Each row below holds a small network's activations on one record, seen along a few directions.
Records have a field called Lera. Each example row is followed by its value.
The word none means that the record has no Lera.
The largest differences between rows may come from other fields.
Random noise pushes rows far along 13 fixed directions. That doesn't count. These rows show it; they differ only by the noise:
[-356 -127 -302   98  375  388  225  169   49   50 -405   49  -67  -58
 -285  -85    3 -231 -168  285   34    5  333 -327 -237 -467  265  259
   -7  244 -307  -34 -136  142 -282]
[-585  115  102 -416   25  -18 -541 -585  148 -147   43  -71  316  150
 -457  115   85  308   77 -456 -117  135  427  -40 -219 -218  230 -241
  451  240 -209  -29 -288   63  -97]
[-433 -109  169 -293  -64  -76 -143   60  290  285 -193  355 -251  243
 -204  -15   -1  230 -140   40  -42 -218  -62 -228  -51   92 -190 -182
 -122  107 -249  -38 -105  439  120]
[ 169  269 -190  -41   34  200   98  -25  353 -331 -144   -9  -62 -367
  335  249 -222  -86  332 -120   84 -254 -262  181 -223  457  -57   13
  299  -49  339   73  140  -43   78]
[ -78 -207  251   90 -418 -227   53   85  455 -116  -70  696 -523 -180
  -34  253  -88  -16 -113   17  -26   57 -203  148 -201  172 -409  267
 -330 -225   48 -162   97  -60  108]
[ 430   57  113  179 -285 -351  110 -102 -211   17  447 -414  -67  243
  -66  -90   52 -195 -123  -48 -242  101 -108  140  406 -176  -48   57
 -251 -132   38  111  -38 -254  149]
[ -98   45   95  -61  252  -23  -58 -256   57  -13   45 -139   80  238
   43  175  -29   -2   18 -209   40   16  128  132   17 -125  -92 -201
  259   12  -15  -19  -42  -14   99]
[ 244  105  123  275  449 -227  240 -213 -146  260 -151 -351 -227   57
  117  445 -178    3  223  -66   82   44  141  116  305 -369 -197  -87
   13 -369  -31  -70 -526  160 -192]
[ 512 -314 -131  382   69 -254  191  129 -198  -71   51 -248  -16  -40
  628 -370 -148  -85  170  171  155  -25 -372  442  178  149 -246   14
 -125 -310  389  151  191 -158  170]
[ -48   71 -138 -158  106  382  -68  -13 -190  127 -158 -512   92   84
 -296 -126  -11 -131  -39  208 -197  -97  108 -450  176 -296  139    1
 -139   76 -402  284 -293  275   86]
[ -58  -39  438  191 -492 -117  292 -150   96 -290 -375 -349 -277 -269
 -124  316  379 -408 -147 -113 -247  -29  573  -60 -306  253 -364  383
 -443 -358  -25 -164 -433 -202  236]
[ 120   80  -42  281  -46  -24 -260 -473  165 -453  167  133  162 -132
   83   -7  272 -215  167 -279  203  -83   99  278  -21  430  194  135
  196  155  470 -158  562 -432 -138]
[-277 -355 -122   36   75   31 -160   18   18 -236 -440  134  261   32
  479 -372  -35  253   93  230  363    0  164  128 -221  322  -89  -56
  179   22  -65 -134  132   45  111]
[ -25  313  -60  224  300  264  178  -87  156   -9 -287  -59 -210  -32
   -7  447  -55 -182   79   11  134 -107  207 -135   57 -180   82   80
  196   63 -162 -192  -90   45 -205]
[ 291  394 -360   26  284  596 -145 -117   56 -158  395   37  176  249
 -111  129 -171 -339  -52  129   97  -19 -272 -186  432 -206  366   33
  273  407 -155  140  656 -206    1]

[-191  -18  -77 -335  156  315  141   95  148   73 -130  102   12  -94
 -309   45   78 -254 -136   94 -136 -226   74 -349 -228  201    9   86
 -168  135   -5  168  -10  221   70]  s3
[  -7  306  261 -102 -233  144 -255 -114  181   35   53  402 -174  185
 -124  484  -48  102  -71   68   76  -13  -57 -263  334  172 -121  -41
  -49   40 -376 -198  166   71  103]  s6
[  16   -4   29  461  396   65   35  -39  173   44 -113  308 -315   22
  346  326 -115  -58  132  -98  334   -3 -127  319   31 -258 -119  -82
  352   -7  121 -252  295 -106 -180]  s12
[-119  267  223   83 -202  181 -102  130  170   37 -151 -143 -224  162
  315  156   32  116   -1 -190   30 -209 -167   50   -1   29 -190 -308
  311   63 -141 -138  157   36  314]  s8
[  40 -416  -81  265  368  243 -236 -359 -300 -200 -388 -267  231 -262
  102  -66  -17 -132  251  188  211  207  333   32   -6 -207  -79  160
  -94 -295  -64  113 -191  -20 -103]  s4
[-257   26   80 -309    2  299  343  295  189   34  -95 -244  -20   99
  -78 -121  326 -438 -353 -108 -251 -434   77 -187 -443  322 -115  -95
  -45  248  141  160  162   75  444]  s5
[  10   23   61   63  246   67 -198 -141   80  -29   22  446   89  -16
  179  197  -29  147  114  -84  334   53  -57  139   40  165  -25  -85
  182    0  138 -188  347  -38 -112]  s4
[   7  205  220 -147  159  403 -189 -337  -41 -307  167 -160  383  234
  111  420   67 -183  -93 -209  107  188  275   23   34   50 -144 -140
  323    9 -151  -46  271 -303  392]  s6
[ -27  509 -141  112 -255  554   27  217  124 -229 -134 -289  -65   17
  108  105    0 -154  -63   49  -49 -141  -36 -229    9 -101  243   26
  343  327 -354  -89  227 -143  136]  none
[ 271 -219  178  282   96 -181 -242 -169 -222  249 -176  -73 -217 -596
   41   16   73  191  485 -165   35  -68 -222  140   83   56 -194   24
 -359 -549  453  136 -291  260 -283]  s2
[  39  143 -314  -10  303  191  206  203   88  169   77  126  -75   25
 -125  -44  -85 -178  -45  118    9 -204 -184 -144   44  -97  279   13
  103  300   80   73  215   99 -224]  s8
[-145  -46   42  -13  219  194  -37  -12   24  161  -32  -11  -20   84
 -153  -81  212 -147 -101 -103  -21 -173   23 -143  -44  -32   22  -63
  -66  138   90   45  156  115   21]  none
[ 137   21  192   58 -396 -127  -16  214  100  185 -187   53 -438 -249
  107   45  -57  154  139   77 -108 -233 -368  -75   87  257 -291   -4
 -331 -288   15   53 -180  281  127]  s12
[ -27 -560 -125  328   45 -406   52  225 -185  397 -251    6 -393 -102
   -3 -464 -198  245  102  280  -44  100 -227  108   77 -568  -96   66
 -350 -259  -56  114 -454  319 -292]  s3
[ 133 -104   66  300  -91  143  -33  -38 -148   38  -60   38 -184 -371
 -374   30  250 -279  -19   72 -104   84  130 -202   46 -193  107  397
 -454 -138   44   18  -37  -77 -278]  s9
[-303  345  132  386 -534  116 -689 -346  -97 -245 -180 -434  159   42
   79 -331  595  212  174 -345  109 -217  334  -32   85  162  491 -194
  471  444 -107 -346  290 -222 -153]  s10
[-107 -249  466  -96 -198 -457    0   -8   49  216   38 -236 -225  342
  251  -67   65  144 -105 -276 -168 -117 -133  311  -53   47 -584 -398
  -70 -267   84   64 -213  124  522]  s11
[  99   53  232  116  405  271  114 -138  -53  193  -84 -525 -167  185
   91  325   65 -370   -6 -191  -74 -175   19   23  118 -272 -340 -242
   74 -154   12  154  -82   80  295]  s9
[  58  458 -334  276  -96  196  425  339  119 -214 -165  -85  -69   65
  240   71  -61 -186 -102  239  135 -103  154  -91    5   13  383  171
  362  377 -215 -308  180 -259 -174]  s11
[-138 -127 -117 -348  438 -113   44   39   84  415   59  370   38  236
 -203 -150    2   58  -67  135   81 -312 -119 -214  115  295   46 -188
 -136  205  134  101   90  444 -127]  s10
[-118  204   96  352   31  293 -224  -77   82 -135 -234  -91  -68   17
  387  135  109   74  141 -206  262  -78   37  148  -28  -54    5 -179
  468  105  -40 -262  304 -141   45]  s3
[  39  -44  125  -71   85  322 -202   13   64   69  -87   47 -105   11
  170  152 -108  -23   74   38   61 -118 -276  -46   96   67 -306 -176
   -7 -123  -78  145  166  167  292]  s2
[-563 -292  -57 -112   22  -78   12  188 -116    3 -252  246  293  205
  -83 -362  133  277 -291  197  133  278  529 -113 -310 -192  217   57
   99  245 -356 -280 -125    2 -170]  s9
[ 481  176  167  183 -520  276 -577 -235 -249  -35  377 -421 -126   14
 -196  -16   28 -153   98   15 -271   60 -422 -170  659 -250  -29   21
 -288 -143 -262  335  187 -128  282]  s12
[ 323  325 -175   99  -40   15  286  329  -19  189  -55 -242 -249   25
  254   66 -261   27  119  220  -17 -217 -346  -86  302   15   27  -83
   54   -5 -100   42 -103  167    2]  s6
[-163  547   11 -227 -180  449 -221 -208   83 -257 -117 -201  155 -182
 -280  463  -10   56  106 -151  -96   69  307 -327  -73  -71  259   24
  308  136 -382  -74 -207  -26  -51]  s5
[ 206  183  -53   -1 -208  143 -270 -329 -172 -584   11 -162  507 -158
  269  180 -110  117  220   46  196  349  284   98   76  248  117  113
  277 -106 -152 -110   32 -390   60]  s7
[-157 -177 -248 -166  -86  -12  215  207  -12 -115   -8 -270   88 -180
 -174 -352  -62  -81  -91    1 -297   94   40   34 -410 -264  148  139
   -5   67   42  237 -280  -47   13]  none
[ 113  313 -143   86 -382  -90  144  228  153  135   88   42 -320  168
 -144 -116   28  -94 -130  202 -123 -311 -219 -259  293  140  227   74
 -138  309 -141  -68  141   78  -92]  s11
[  -2 -149  -74 -320   83 -344   82  163 -123  399 -171 -559   14  -65
  176 -489  -28  289  271  -95 -192 -467 -303   45 -107  329 -147 -413
  -78 -157  354  389 -485  565  141]  s8
[ 140  127  201  171   23   22   -2  -31 -199  -33   -3  -54  147  205
  324  189   74   66  -45   39  234  147  182   47  241   85 -111  -74
   81 -102 -148 -258  135 -164  124]  s10
[  34  -31  -57 -182  141  261 -151  155   66  155   19    4  -73 -134
   77  -70 -140   31  150  -51  -65 -218 -453    2  -59   40  -98 -215
   78  -18  147  311  145  241  149]  s5
[-308  -92  340  206  -77  116 -243   -1   99  183   29  343 -188  396
  -63  -57  435 -113 -329  -95  128 -152   77  -84   97   11  -88 -137
  -27  291 -106 -282  565  -52  122]  s2

Which value of Lera does each new row have?
[-410 -339  150 -256 -239 -196 -133    2  -77  -64 -152 -309  246  248
  138 -461  177  165 -142  -52 -113  -33  242   84 -295  160 -171 -243
   84   51 -117   66 -182   56  386]  s12
[-168 -129   18  -35  -47  402 -142  -37  181 -213 -338  446  -19 -377
 -136  185   52 -107    6  170  123   41  138 -243 -256  240  -83  309
 -227  -75  -86  -50  118   36  -10]  s3
[-362 -142   63  240 -284  115  -23  250  152  101 -625  -14 -550 -409
 -133   -6  -14  116   82   91 -142  -44   52 -147 -325 -405  -69  173
 -128 -134 -305  -66 -489  269 -181]  s9
[-328 -240  225 -106    5  -54 -169 -149  202  -15  217  300  -91   18
 -324   81  143 -104 -179 -370 -161  144   48  200 -348 -275 -108  -35
   67   56  148   36  127 -149   43]  s5
[ 238  266    7  129 -350 -230   -9 -149 -259  -60  237 -461   53  -52
 -250  -14  105   -6   33  -97 -237  154  162  -38  236 -239  293  114
  -78  -27  -89   -7 -297 -195 -189]  s5
[ 142 -190  234  236  175  100 -314 -356 -372  -14 -171 -458  224  122
  265  -67  175   11  155  -21  178   56  200   38  293    0 -242 -125
 -102 -302  -52   33  -28    6  203]  none
[ 128  -39   90  -40 -201  117  113  399 -272  338 -456 -258 -110  103
  231 -209   34  107  -47  573   52 -316  -43 -490  352  390 -230  -67
 -488 -159 -421   44 -234  486  263]  s5
[ -55 -250  -78  317  -20   98  210  284 -188   42 -332   38  -69 -157
   -5 -281  184 -112 -149  331   83   53  223 -185  -83 -110   84  320
 -336  -19 -124 -134  -34   -3 -169]  none
[-134   97   24   11   16  326 -221 -219   -5 -159 -102 -236  147   47
  -69   10  220 -192   -6  -70   10 -136  216 -148  -14   84  108  -47
  151  190  -87   16  154  -69   96]  s6
[-124  -61  141 -149  187  595 -648 -222 -106  175   -1 -202   98   10
 -189  -87  166  -41  112 -169  -66 -177 -218 -239  135 -149  -49 -292
   25   55  -82  360  232  259  237]  s10
[-195 -280  151    5  139  -11 -214 -332  144  -92   48  124  -20 -387
 -290   15  262 -136  107 -483 -120   16   59  232 -448  -54  -65   55
  -39 -119  527  117   35  -86 -116]  s9
[ 142 -226   49  334  332  -13  -59 -164  -69   13  164  165  -90  -47
   23   84   38 -201   38 -124  128  151  -52  286   48 -321  -54   56
   21 -101  246   -1  253 -209 -164]  s5
